These are the activations of a small neural network, seen along a few directions. Each row is one input.
In each table, some parts of the input vary, and every possible input appears once, in random order.
A made-up example of a description, with smaller parts first: one of 3 separate values, together with either a single point or one of 11 places along a line or (one of 4 places along a line, together with one of 8 places around a ring).
Shared parts are said once, and a part with two or three values counts as separate values.
(in the rows, 128 means zero)

Other details of the inputs vary at random and push rows far along two fixed directions, the same in every table; ignore that.

Rows:
row 1: [134 119 125 133 132 111 116 128 131 131 134 123 138 125]
row 2: [124 124 138 121 115 119 129 122 130 125 133 133 126 143]
row 3: [164 151  94 155 130 191 184 164 138 136 126 122  61  73]
row 4: [132 126 130 125 136 113 115 132 121 127 133 137 133 128]
row 5: [137 147  85 145 131 203 197 165 128 135 117 129  70  81]
row 6: [129 121 137 124 113 118 126 123 127 129 135 135 124 143]
row 7: [133 121 136 122 111 118 127 119 126 130 135 132 128 137]
row 8: [125 132 134 122 137 119 113 129 119 125 132 126 136 124]
row 9: [133 144 141 140 123 129 112 118 136 120 106 146 140 142]
row 10: [114 113 127 131 120 117 128 130 130 128 133 130 136 139]
row 11: [111 116 130 132 119 122 123 127 125 129 133 122 137 135]
row 12: [135 131 140 126 129 114 117 128 135 123 135 130 124 134]
row 13: [134 169 103  89 182 172 160  84 138 153  92  55 127 124]
row 14: [115 119 134 119 122 125 126 126 119 123 130 137 138 132]
row 15: [123 113 123 128 118 118 129 123 127 134 132 126 139 133]
row 16: [114 125 132 118 124 126 124 123 115 127 129 129 137 132]
row 17: [123 122 142 121 114 124 127 121 129 123 134 130 127 139]
row 18: [121 120 128 120 123 120 127 126 117 129 130 138 134 137]
row 19: [123 134 129 148 129 128 113 123 136 124 106 142 151 138]
row 20: [127 129 131 123 138 115 117 133 125 123 132 135 134 127]
row 21: [141 130 138 125 130 113 116 124 132 127 134 128 124 136]
row 22: [113 113 130 129 120 123 127 125 130 126 132 125 139 136]
row 23: [125 124 127 131 138 114 119 130 135 127 132 123 136 132]
row 24: [134 131 143 124 129 119 116 124 134 121 134 125 127 131]
row 25: [125 120 127 118 121 121 128 124 117 131 130 136 138 130]
row 26: [131 158  98  83 170 175 175  78 136 160  89  65 126 139]
row 27: [126 127 135 123 136 119 115 131 124 121 133 133 137 124]
row 28: [133 133 143 127 127 117 112 126 129 124 136 122 125 130]
row 29: [131 123 125 130 138 113 118 127 132 131 131 121 136 133]
row 30: [122 128 141 121 115 124 125 118 125 127 133 123 127 139]
row 31: [145 102 113 201  87 136 136 220 120 109 167 193  79  67]
row 32: [125 141 133 138 132 131 112 124 126 122 104 152 150 134]
row 33: [124 120 131 133 134 117 115 130 134 124 134 122 138 127]
Description of these inputs: one of 3 separate values, together with either a single point or (one of 2 separate values, together with one of 5 places along a line).
Changing only the choice among 3 separate values turns row 22 into row 17. The same change can be made to row 10. Which row results?
Answer: row 2
Which other rows agree with row 32 in the choice among 3 separate values? List them by row number.
Answer: row 4, row 5, row 8, row 14, row 16, row 18, row 20, row 25, row 27, row 31
Change only the choice among 3 separate values in row 13. List by row number the other rows that result.
Answer: row 8, row 28
Change only the choice among 3 separate values in row 24. List by row number the other rows that result.
Answer: row 27, row 33

Rows:
row 34: [149 137  97 105 163 154 164 112 122 147 124  97 118  96]
row 35: [114 115 154  91 165  67  70  99 119 120 130 125 181 160]
row 36: [123 161 105 117 140 177 153 112 129 137  80 113 139 122]
row 37: [146 148 141 143 129 145 132 138 119 122 128 143  96 114]
row 38: [162 152 120  83 142 164 163 106 128 144 111 104 103 122]
row 39: [151 158  99 137 177 165 146 121 150 143 105  87 128 109]
row 40: [142 132 150 153 102 107  92 148 131 107 137 169 121 123]
row 41: [101  84 124 156  81 113 133 145 125 119 148 147 123 142]
row 42: [ 81 109 161  86 117  86  97  86 117 134 135 126 189 179]
row 43: [123 112 165  86 109  64  94  85 135 125 145 103 156 189]
row 44: [134 141 105 151 148 137 124 156 132 125 124 133 115  91]
row 45: [115  88 122 177  64 116 126 198 104 118 159 204 116 113]
row 46: [139 136 136 126 109 154 150 142 131 126 151 124  87 109]
row 47: [118 130 114 150 122 167 149 145 111 115 112 152 116 113]
row 48: [116  94 129 220  81 123 120 196 140 101 140 207 117 112]
row 49: [132 142 170 115 137  68  73  85 147 124 118 130 172 185]
row 50: [125 138 111  96 163 151 159 115 130 143 127  76 117 105]
row 51: [132 127 100 108 157 148 160 115 136 153 130  65 110 120]
What do these inputs look like to the network?
Answer: one of 3 separate values, together with one of 6 places along a line
Changing only the place on the line of 6 turns row 49 into row 46. The same change can be made to row 39. Which row results?
Answer: row 50
Change only the choice among 3 separate values in row 40. List by row number the other rows that result.
Answer: row 36, row 44
Change only the place on the line of 6 in row 47. List by row number the other rows that result.
Answer: row 36, row 41, row 42, row 45, row 48
